These are the activations of a small network on made-up records, seen along a few directions, one row for each record.
Each row is followed by the record's values for the fields M, V, Z, E, T.
A field that a record lacks is written none.
Other fields move the rows too, some of them a lot.
In the rows, zero is written as 500.
Strong random noise was added to every row along 10 fixed directions; ignore it. To show where, here is one row again and again, with new noise each time:
[530 498 183 494 447 364 305 545 511 327 403 678 444 333 376 461 313 661
 412 614 576 460 538 448 522 560 456]
[676 173 585 402 618 642 581 292 452 406 348 475 473 468 583 397 694 407
 463 405 317 863 284 414 310 417 471]
[703 207 316 320 499 433 612 512 342 506 283 567 519 409 120 295 333 827
 580 666 492 226 477 456 596 644 779]
[697 208 418 330 537 456 620 480 386 480 383 550 540 500 318 429 500 459
 505 632 400 544 383 472 437 605 664]
[343 201 342 522 563 559 704 441 540 681 348 724 562 582 621 592 456 365
 372 668 511 594 495 332 668 366 556]
[614 277 475 506 560 373 552 274 385 504 449 515 461 467 470 674 611 534
 693 619 512 555 559 638 555 491 549]
[456 673 412 655 600 665 480 445 501 617 519 558 490 352 708 354 477 690
 431 388 441 447 611 433 587 398 376]
[348 388 680 537 621 596 318 485 403 482 414 464 588 627 508 714 649 419
 552 444 615 291 429 548 608  92 487]
[569 482 558 569 494 426 611 609 560 476 409 501 356 485 728 235 659 315
 391 700 508 750 397 347 254 547 270]
[539 547 455 568 509 415 634 665 472 700 450 519 514 506 589 320 460 498
 455 774 646 449 472 536 604 562 469]
[611 456 434 446 346 327 467 512 627 466 472 453 410 519 340 564 279 522
 488 657 707 747 339 730 691 734 476]
[666 540 496 378 498 560 623 498 523 591 712 466 563 576 421 576 428 249
 432 433 262 712 415 611 484 762 582]

[227 642 773 714 323 430 559 354 828 396 540 385 168 570 722 613 650 482
 621 363 569 687 715 333 386 484 190] => <M:m2 V:v1 Z:z1 E:e3 T:t1>
[538 288 735 491 474 800 966 362 576 781 362 398 342 558 503 157 440 868
 588 397 398 428 505 366 636 623 576] => <M:m3 V:v3 Z:z2 E:none T:t2>
[494 489 370 421 497 730 469 435 652 481 386 523 607 379 578 289 300 648
 245 249 490 862 295 402 583 484 517] => <M:m1 V:v1 Z:z1 E:e3 T:t1>
[380 608 270 497 503 577 258 675 541 385 426 723 590 439 661 432 348 527
 230 473 621 557 459 408 479 378 367] => <M:m2 V:v2 Z:z2 E:e3 T:t1>
[293 116 543 399 455 439 832 700 565 736 284 627 591 816 494 563 482 176
 396 877 704 479 374 335 626 423 666] => <M:m2 V:v2 Z:z1 E:e2 T:t1>
[681 480 525 423 510 237 350 634 316 225 531 544 461 514 515 561 748 256
 578 711 514 508 512 536  65 568 421] => <M:m2 V:v3 Z:z2 E:e2 T:t1>
[617 468 560 320 487 576 621 728 438 733 621 420 626 696 183 548 251 369
 456 616 474 309 312 713 783 720 759] => <M:m1 V:v2 Z:z2 E:none T:t2>
[538 483 484 265 538 728 604 737 382 634 627 553 673 665 235 519 291 421
 413 437 264 149 498 455 590 650 785] => <M:m3 V:v2 Z:z2 E:e1 T:t2>
[708 467 467 372 508 421 537 617 388 486 374 416 611 411 402 184 502 621
 491 592 574 507 359 515 405 597 631] => <M:m1 V:v1 Z:z1 E:e1 T:t1>
[529 408 526 604 683 441 722 670 291 778 309 510 656 481 752 177 742 405
 476 859 624 336 436 416 464 279 507] => <M:m2 V:v2 Z:z1 E:none T:t2>
[660 465 661 430 566 611 422 527 407 426 512 346 522 516 414 421 585 443
 498 405 398 516 289 572 411 452 509] => <M:m3 V:v3 Z:z2 E:none T:t2>
[605 553 545 481 546 460 358 418 384 443 683 449 488 515 363 778 518 476
 662 446 407 367 576 722 553 562 547] => <M:m1 V:v1 Z:z2 E:none T:t2>
[385 756 730 564 372 578 572 782 635 704 483 343 417 631 514 231 337 709
 477 535 776 262 461 551 714 566 410] => <M:m1 V:v2 Z:z2 E:e3 T:t1>
[514 672 506 419 334 377 430 839 612 402 554 503 435 605 406 407 330 362
 360 653 621 509 399 510 414 751 425] => <M:m3 V:v1 Z:z2 E:e3 T:t1>
[528 586 508 543 489 609 432 379 556 494 422 423 501 369 634 355 442 829
 512 305 619 662 489 580 597 449 411] => <M:m2 V:v2 Z:z1 E:e1 T:t2>
[368 793 517 623 400 437 405 541 543 499 629 512 369 477 483 577 396 791
 659 453 615 158 831 559 608 588 417] => <M:m1 V:v1 Z:z2 E:e1 T:t1>
[431 688 320 719 436 174 598 625 568 623 496 595 434 410 827 416 531 413
 470 909 764 653 652 509 500 594 304] => <M:m1 V:v2 Z:z1 E:e3 T:t1>
[711 535 489 446 587 476 487 350 273 436 576 512 505 367 478 492 617 780
 747 402 366 313 750 598 352 616 592] => <M:m1 V:v1 Z:z2 E:e3 T:t1>
[721 256 643 383 537 618 690 437 356 625 363 389 492 534 391 316 478 792
 646 525 523 418 407 606 613 576 666] => <M:m1 V:v3 Z:z2 E:e1 T:t2>
[429 451 464 677 356 224 608 470 676 425 458 612 169 505 710 557 565 386
 538 819 625 748 635 406 393 656 221] => <M:m1 V:v1 Z:z2 E:none T:t2>
[432 433 440 490 493 554 488 540 477 509 451 596 498 532 427 531 394 618
 506 529 522 272 590 416 597 460 565] => <M:m1 V:v3 Z:z2 E:e1 T:t2>
[539 516 605 473 439 476 480 564 536 337 636 528 344 583 495 608 576 269
 506 501 332 519 564 429 241 640 370] => <M:m2 V:v3 Z:z2 E:none T:t2>
[587  72 213 251 553 484 578 432 349 399 386 783 639 528 328 677 423 401
 457 602 331 540 512 390 433 561 753] => <M:m2 V:v2 Z:z2 E:e1 T:t2>
[523 506 445 452 454 379 553 486 515 415 627 554 447 512 346 614 537 350
 552 495 274 437 640 387 318 664 558] => <M:m2 V:v1 Z:z1 E:none T:t2>
[558 633 395 697 605 407 496 272 435 675 555 382 549 290 527 512 482 690
 637 550 595 499 534 764 818 449 511] => <M:m2 V:v1 Z:z1 E:none T:t2>
[408 501 418 438 464 459 576 624 505 626 664 612 598 670 320 757 363 269
 475 606 428 279 601 510 623 604 677] => <M:m1 V:v3 Z:z2 E:none T:t2>
[446 525 497 512 475 479 864 615 517 802 526 499 537 578 518 368 457 469
 518 673 461 354 626 397 593 648 638] => <M:m3 V:v2 Z:z1 E:e3 T:t1>
[573 660 578 493 534 518 211 534 336 427 536 375 508 419 250 527 461 833
 685 382 594  57 546 750 637 415 547] => <M:m3 V:v2 Z:z2 E:none T:t2>
[522 392 542 453 587 423 312 679 321 268 489 611 509 597 518 618 738 150
 459 666 421 353 463 385 157 337 419] => <M:m3 V:v3 Z:z2 E:none T:t2>
[578 394 806 367 430 711 708 585 586 561 378 360 404 646 526 196 487 616
 478 396 529 607 326 447 437 611 479] => <M:m2 V:v2 Z:z2 E:e3 T:t1>
[428 578 439 447 462 525 415 743 527 572 483 510 655 574 357 441 319 469
 355 548 628 313 384 500 642 452 604] => <M:m1 V:v3 Z:z1 E:none T:t2>
[378 328 474 494 558 720 301 320 625 362 336 530 545 468 564 568 459 534
 324 228 515 786 275 424 596 193 432] => <M:m1 V:v1 Z:z1 E:none T:t2>
[444 417 464 426 483 546 581 443 419 562 547 598 538 570 326 669 415 685
 653 441 432 133 765 463 593 548 719] => <M:m1 V:v3 Z:z2 E:e2 T:t1>
[555 588 296 472 538 486 422 726 414 503 429 685 564 402 660 276 441 574
 331 666 625 480 491 471 411 533 431] => <M:m1 V:v2 Z:z2 E:e2 T:t1>
[410 483 527 435 298 500 425 271 796 407 636 436 403 598 284 882 266 496
 528 229 496 801 459 677 719 670 519] => <M:m1 V:v1 Z:z1 E:none T:t2>
[439 416 585 402 414 556 746 728 587 599 483 531 472 690 438 362 433 296
 371 611 444 440 434 282 413 639 570] => <M:m2 V:v3 Z:z2 E:e2 T:t1>
[733 412 235 352 522 430 571 444 402 425 506 678 539 353 498 401 440 561
 465 565 360 700 546 502 327 781 592] => <M:m1 V:v1 Z:z2 E:e3 T:t1>
[513 755 268 507 374 439 483 703 595 351 724 684 227 400 326 416 311 461
 400 554 150 244 799 211 273 897 397] => <M:m3 V:v2 Z:z2 E:none T:t2>
[550 639 361 529 453 381 374 227 566 344 631 510 479 310 543 668 478 591
 585 304 438 765 652 622 448 641 448] => <M:m1 V:v1 Z:z1 E:e3 T:t1>
[458 667 647 583 467 600 474 571 585 471 549 449 324 501 569 346 516 598
 489 400 455 412 546 411 423 533 321] => <M:m1 V:v1 Z:z2 E:none T:t2>
[493 322 474 398 599 575 566 491 385 444 406 577 588 482 425 426 640 460
 491 427 283 317 557 209 286 377 658] => <M:m2 V:v1 Z:z1 E:e2 T:t1>

Which values does each new row have?
[443 871 517 581 422 501 440 468 609 382 883 513 314 484 432 661 519 401
 560 235 104 327 840 391 270 730 379] => <M:m3 V:v1 Z:z2 E:none T:t2>
[464 315 556 530 449 321 485 441 491 411 341 462 354 499 363 540 597 578
 659 657 624 379 517 491 504 419 484] => <M:m3 V:v2 Z:z1 E:none T:t2>
[575 448 521 282 441 711 521 503 608 411 482 381 563 498 211 332 300 548
 353 189 283 610 267 388 493 626 680] => <M:m3 V:v1 Z:z1 E:e3 T:t1>
[603 552 465 641 542 505 661 212 532 775 622 397 519 409 647 609 443 587
 602 485 521 805 511 798 821 598 513] => <M:m2 V:v3 Z:z1 E:none T:t2>
[126 395 449 591 389 519 386 637 697 449 153 605 423 535 403 369 313 792
 386 554 845 197 491 208 724 193 447] => <M:m2 V:v1 Z:z1 E:none T:t2>
[593 614 241 512 765 497 396 403 200 692 766 599 885 418 515 843 537 284
 518 488 289 367 597 758 663 396 734] => <M:m3 V:v1 Z:z1 E:none T:t2>
[552 562 796 569 679 576 237 457 260 425 476 346 543 506 590 542 800 652
 727 390 622 194 514 698 450 162 421] => <M:m1 V:v1 Z:z2 E:none T:t2>
[636 268 661 518 642 600 428 181 372 423 369 370 442 406 485 551 668 731
 702 353 479 543 430 622 565 304 508] => <M:m2 V:v1 Z:z2 E:none T:t2>
[521 391 433 487 590 421 597 415 362 546 524 553 567 490 414 604 627 433
 614 567 335 326 631 438 445 470 655] => <M:m3 V:v1 Z:z1 E:none T:t2>
[568 778 568 545 514 582 418 490 481 510 805 458 412 504 510 638 498 463
 569 334 283 410 654 650 470 655 399] => <M:m3 V:v2 Z:z2 E:none T:t2>
[563 605 392 477 382 283 392 593 498 310 432 511 455 373 424 314 495 667
 529 570 626 466 559 455 296 605 466] => <M:m1 V:v3 Z:z1 E:e3 T:t1>
[614 322 590 433 467 443 719 399 476 603 450 462 427 552 444 500 507 620
 663 608 566 537 534 598 559 682 607] => <M:m2 V:v1 Z:z2 E:e2 T:t1>
[493 422 495 329 504 591 396 613 489 268 493 596 529 533 413 498 500 308
 360 394 317 476 446 288 237 518 531] => <M:m1 V:v1 Z:z2 E:e3 T:t1>
[492 572 727 477 431 374 309 674 511 369 456 283 476 582 362 502 565 393
 545 563 720 436 310 615 490 407 452] => <M:m1 V:v2 Z:z1 E:e3 T:t1>
[508 350 627 358 603 630 472 376 415 396 576 484 623 599 380 693 706 261
 539 230 179 467 476 401 279 363 636] => <M:m2 V:v1 Z:z1 E:none T:t2>
[631 272 927 381 415 535 623 435 549 416 436 233 271 678 269 475 607 502
 689 462 474 534 318 569 437 620 518] => <M:m3 V:v1 Z:z2 E:none T:t2>
[365 274 559 463 383 487 474 535 663 314 369 593 276 634 423 597 465 402
 444 565 530 555 451 309 432 483 374] => <M:m2 V:v2 Z:z2 E:none T:t2>
[585 366 862 427 351 494 812 370 643 468 709 340 177 739 334 690 605 250
 709 436 182 609 585 453 312 855 487] => <M:m2 V:v3 Z:z2 E:none T:t2>
[366 550 730 532 418 615 549 398 681 559 711 382 416 714 453 828 473 274
 533 317 400 602 500 584 628 535 469] => <M:m3 V:v3 Z:z2 E:none T:t2>
[384 187 447 447 567 681 410 364 438 365 287 652 523 509 492 590 503 648
 479 388 487 416 507 323 522 223 549] => <M:m3 V:v3 Z:z2 E:e1 T:t2>
